Each row below holds a small network's activations on one input, seen along a few directions.
In each table, some parts of the input vary, and every possible input appears once, in random order.
A made-up example of a description, with smaller parts first: line(4) and (point or line(9) or (values(2) and ring(8))).
Shared parts are said once, and a part with two or three values counts as separate values.

Other details of the inputs vary at random and push rows far along two fixed directions, the same in every table; ignore that.

Rows:
row 1: [  4.0  20.5   7.1  -3.7  35.9 -25.7 -51.7  -2.1 -32.6   2.3 -40.2]
row 2: [ -0.6  17.1   2.3  -7.7  34.6 -24.1 -55.1  -3.5 -31.3   1.9 -46.2]
row 3: [ 40.7 -60.2  69.6 -51.0 -29.8  14.2 -55.2   2.2  44.4 -13.9  37.4]
row 4: [  6.6  19.3  18.4  -9.4  25.9 -28.9 -48.2  -4.8 -38.0 -16.8 -35.0]
row 5: [-38.0  -1.8  24.2   7.6  20.4 -17.0 -67.6 -28.0 -16.9 -21.2 -14.3]
row 6: [-55.8  36.8 -30.4  68.4  -1.0   5.8  67.1 -16.4  15.2  12.2  -0.8]
row 7: [ 55.7 -38.9 -14.5 -40.7 -52.5  33.9  55.0  33.6  28.5  20.1  48.6]
row 8: [ 50.3 -33.5  -5.1 -32.3 -45.3  31.2  72.6  45.4  29.5  16.6  51.8]
row 9: [ -3.7  13.4   4.2 -14.8  31.9 -26.2 -49.6  -7.8 -28.5   2.7 -46.0]
row 10: [ -5.6  13.8  13.2  -9.8  32.6  -7.5 -77.6 -30.3  -9.2 -28.0 -29.5]
row 11: [ -0.7  20.4  19.9  -6.5  35.7 -32.0 -51.6   1.7 -35.6 -12.3 -40.6]
row 12: [-19.0  43.6 -53.4  44.6   1.7  -3.5  78.9   1.2 -27.2   7.7 -11.3]
row 13: [-23.0  15.7  35.2  15.3  17.4 -15.3 -54.1 -31.2  -1.9 -13.1 -24.3]
row 14: [-64.7  18.8 -42.3  67.0   1.3   4.5  63.1 -11.6   6.0   4.0   5.1]
row 15: [-59.4  21.9 -44.6  66.5  -6.3   3.9  63.7 -19.4   0.1  -0.7   6.9]
row 16: [-17.0  43.1 -61.4  45.7   1.9  -2.7  71.6  -1.6 -24.9  17.9 -10.5]
row 17: [-48.7   0.8  23.0  14.0  31.8 -19.2 -67.5 -22.6 -15.0 -16.7 -20.8]
row 18: [ 76.8 -46.7  51.7 -75.1 -19.1   8.6 -45.9  23.6   8.9  -1.9  24.6]
row 19: [ 15.0 -46.9   7.1  -4.6 -53.7  39.4  67.9  20.8  67.0  12.1  68.1]
row 20: [ 35.7 -42.6 -15.6 -30.7 -46.9  55.5  59.5  25.4  67.4   5.9  68.3]
row 21: [ 71.3 -57.0  46.1 -88.9 -26.3   9.2 -51.9  19.2  16.1   1.5  19.5]
row 22: [-19.9  42.4 -54.4  46.1  10.1  -4.0  76.8   6.3 -21.9  19.6 -10.9]
Description of these inputs: values(2) and (point or line(4) or line(6)).
The inputs of row 17 and row 5 match in every part but the values(2) part. If row 19 is changed in the same way as row 17 into row 5, which row does it become?
> row 3
Change only the values(2) part in row 11. List by row number the other rows that result.
> row 4

Rows:
row 23: [ 24.0   3.5 -21.0  16.3 -31.8  21.0  85.4  12.3  22.8  22.2  27.3]
row 24: [ 26.5 -46.6  29.7 -41.9 -34.3  28.5  -2.8   3.3  54.8   0.2  39.2]
row 25: [ 23.1 -62.0   0.8 -45.6 -37.7  26.0 -14.3  13.1  28.0   5.1  45.9]
row 26: [ 42.4 -36.4  50.8 -30.4 -38.9  20.1   2.6  18.2  43.1   8.3  35.5]
row 27: [ 33.5  16.8  15.4 -30.3  15.7 -12.6 -52.6 -11.5 -27.2  -9.4 -31.7]
row 28: [ 17.7 -59.7  20.6 -44.8 -37.9  20.1  -5.5  15.8  29.6  15.7  46.8]
row 29: [ 32.9  17.3  24.9 -25.1  13.6 -20.5 -48.7  -5.1 -37.1 -19.6 -22.7]
row 30: [ -8.5  -6.4   7.2 -14.4  29.4   7.1 -73.9 -18.2   5.9 -26.4  -9.6]
row 31: [ -0.7   3.9  41.3  -7.6  18.6 -14.6 -57.7  -9.8  14.5  -3.8 -30.6]
row 32: [-17.3 -24.6  14.8 -17.2  16.2 -17.3 -64.4  -3.8 -23.9 -24.6  -9.5]
row 33: [-13.1   0.1 -11.3  31.1 -39.4  17.6  82.4   0.1  17.0  -0.1  47.4]
row 34: [-23.4 -21.5  35.0 -15.9  16.9 -23.8 -56.2  -1.5 -23.4 -14.5  -9.6]
row 35: [ 24.3 -46.0  25.1 -41.6 -22.0  36.6  -6.7  15.0  51.2  -2.5  50.3]
row 36: [-40.8  48.9   1.6  64.1  14.3 -25.3  26.7 -13.8 -23.1  -4.3 -23.4]
row 37: [ 22.5  14.2 -59.7  -3.7 -17.4  34.4  81.2  23.0  16.8  12.8  26.4]
row 38: [ -6.1  -5.1 -40.8  25.1 -38.9  34.7  72.1  -8.8  27.8   0.7  39.9]
row 39: [  8.5 -12.5  31.5 -17.8  26.8 -30.3 -47.4  15.6 -33.2  -3.2 -25.3]
row 40: [ 17.0   7.5  23.1 -15.4  38.3  -8.3 -58.2   1.8  -0.3  -5.3 -24.9]
row 41: [ -8.4  -0.8 -33.0  31.8 -38.8  23.2  75.2  -3.2  14.6  -9.7  45.6]
row 42: [-11.9 -14.6  45.0  -9.5  19.4 -29.5 -51.3  15.1 -21.0  -5.6 -20.1]
row 43: [ 20.3   6.4  26.7 -17.3  26.3 -16.4 -53.4  -9.9   2.7  -2.0 -35.6]
row 44: [ 14.7  -6.7 -49.9  -5.9 -28.3  13.1  90.0  37.9 -14.9  15.6  26.3]
row 45: [-18.0  60.5 -57.8  29.0  26.6 -12.0  28.1 -19.7 -26.8   3.2 -47.8]
row 46: [-53.9  42.4 -19.2  57.1  15.4  -9.9  20.6 -37.0 -15.6  -2.7 -22.5]
row 47: [-31.6  33.3 -39.5  41.2  27.0 -23.4  21.4  -5.1 -35.2  25.3 -36.2]
row 48: [-53.3  38.1 -51.9  50.9  21.1  -1.0  13.9 -38.6  -3.4 -11.1 -28.9]
row 49: [ 30.6 -53.2  31.9 -39.7 -36.3  14.4  -1.5  33.0  32.6  25.0  37.1]
row 50: [ -3.3   4.9  36.8  -6.4  31.1  -6.6 -62.2   2.2  10.7  -6.7 -19.9]
row 51: [-23.9  43.6 -61.3  24.4  22.9 -18.3  21.3  -5.9 -51.4  18.6 -40.4]
row 52: [-23.8  54.8 -17.1  59.4  22.0 -26.9  35.9 -14.3 -35.7  -1.3 -28.9]
Describe the family of inputs behind these rows.
> line(5) and (values(2) or line(4))
The inputs of row 47 and row 28 match in every part but the line(5) part. If row 39 is changed in the same way as row 47 into row 28, which row does it become?
> row 34
List by row number the other rows that have the line(5) part in common with row 29.
> row 27, row 37, row 44, row 45, row 51
Change only the values(2) part in row 42. List by row number the other rows that result.
> row 49
Change only the line(4) part in row 48. List by row number the other rows that result.
> row 30, row 38, row 41
